A small network was shown many inputs. Here are its activations along a few directions, one row for each input.
In each table, some parts of the input vary, and every possible input appears once, in random order.
Descriptions start from the smaller parts, as in this example, which fits no table here: one of 6 places along a line, together with either a single point or one of 11 places around a ring or (one of 3 separate values, together with one of 5 places around a ring).
Shared parts are said once, and a part with two or three values counts as separate values.
(in the rows, 128 means zero)

Other details of the inputs vary at random and push rows far along two fixed directions, the same in every table; ignore that.
To show where, the next rows are all for the same input, with only those details redrawn:
[146 102 105 131 165 106 174  74 194 118 103]
[119 108 117 137 174  82 180  76 156 100 121]
[ 74 154 187 151 128  97 173 161  40  67 150]
[149 119 130 135 133 132 166 117 168 116 104]
[ 88 114 128 142 187  55 187  73 118  84 137]
[127 148 171 142 100 147 159 172 101  99 118]
[118 125 140 139 145 106 173 115 131 100 121]

Table:
row 1: [123 145 160 135  99 163 152 161  95  89 113]
row 2: [149 142 139 132  89 110 140 171 111 107 111]
row 3: [143 128 194 142 113 164 126 134 104 126 126]
row 4: [123 158  84 115 179 128  73  53 165 157  93]
row 5: [ 89 143 151 152 117  60 151 191  25  85 160]
row 6: [184 115  84 102 102 151 140 115 188 140  84]
row 7: [170 131 138 118  82 205  99 153 105 154 146]
row 8: [200 123 144 109  62 212  91 145 152 163  89]
row 9: [154 201 148 139 101 171  51 157 134 162  91]
row 10: [105 103 115 126 138 129 116  93 104 144 171]
row 11: [151 117 118 112  84 196 106 211 189 153 114]
row 12: [157  77  99 120 161 103 127  72 163 171 125]
row 13: [105 129 125 130  81 138 132 192  89 130 135]
row 14: [116 173  56 112 166 110 105  77 179 134  91]
row 15: [134 110 168 121 100 177  85 189 146 168 142]
row 16: [100 117  87 127 128 114 148 120 118 126 163]
row 17: [ 70  78 108 128 183  57 130  62  89 132 162]
row 18: [216 114 143 130  72 185  89 174 158 180 101]
row 19: [100 113 167 121 116 163  87 179  99 138 153]
row 20: [193 101 148 143 131 156 119  90 195 145  93]
row 21: [147  91 124 138 124 112 106 121 153 168 127]
row 22: [187 115 118 141 123 142 151 120 210 123  84]
row 23: [126 147 172 142 100 148 159 171 102  99 119]
row 24: [141  95  98 114 130 137 128 158 221 162 121]
row 25: [158  94 112 118 130 144 111 104 133 156 123]
row 26: [124 157 152 131  99 179 154 147  95  86 139]
row 27: [ 94 108 116 111 183  76 139  28  85 100 169]
row 28: [115 116 167 134  91 142 106 171  82 162 148]
row 29: [ 56 102  89 120 193  70 151  98 128 100 189]
row 30: [ 60 121 196 141 142  88  99 182  48 110 180]
row 31: [ 84 220 137 145 120  99 100 178  77 102 119]
row 32: [ 88  97 147 136 198  83 147  32  96  91 144]
row 33: [100 107 105 132 127  83 153 142 128 142 141]
row 34: [ 85 142 197 131 118  93 126 146   8 100 160]
row 35: [116 200 154 132 117 159  63 150  99 153 112]
row 36: [ 83 230 117 121 119 151 100 156  70 100 140]
row 37: [126 126 117 119 128  84 161 121 119 114 124]
row 38: [161 140 174 128  97 222 116 125 119 124 132]
row 39: [115 150 125 126  97 145 145 173  57 105 162]
row 40: [127 171  79 112 179 145  78  45 164 152 119]
row 41: [165  99  85 132 107 119 133 149 203 165 103]
row 42: [152 184  76 118 128 146  99 123 206 163  79]
row 43: [168 133 124 122  77 155 136 197 126 149 117]
row 44: [123  98  70 119 165  75 158  93 129 119 130]
row 45: [ 96 102 129 118 164 136 103 110 125 133 183]
row 46: [152 119  69 104 139 119 157  64 173 121 128]
row 47: [ 98 105 119 134 153  79 132 164 153 118 145]
row 48: [172 107 137 128 120 115 109  98 148 143 110]
The inputs of row 5 and row 18 match in every part but one. If row 29 is changed in the same way as row 5 into row 18, which row does it become? -> row 45
The inputs of row 11 and row 19 match in every part but one. If row 16 is changed in the same way as row 11 into row 19, which row does it become? -> row 10
What do these inputs look like to the network? -> one of 2 separate values, together with one of 4 places along a line, together with either a single point or one of 5 places along a line
Which other rows does row 22 become when the place on the line of 5 takes its other values? List them by row number. -> row 2, row 5, row 41, row 47
Which other rows does row 35 become when the choice among 2 separate values takes its other values? List them by row number. -> row 42
Which other rows does row 40 become when the choice among 2 separate values takes its other values? List them by row number. -> row 36
Start at row 22 and move only the place on the line of 4, one step at a time. The first step leads to row 23. Which rows follow, in order? -> row 1, row 26
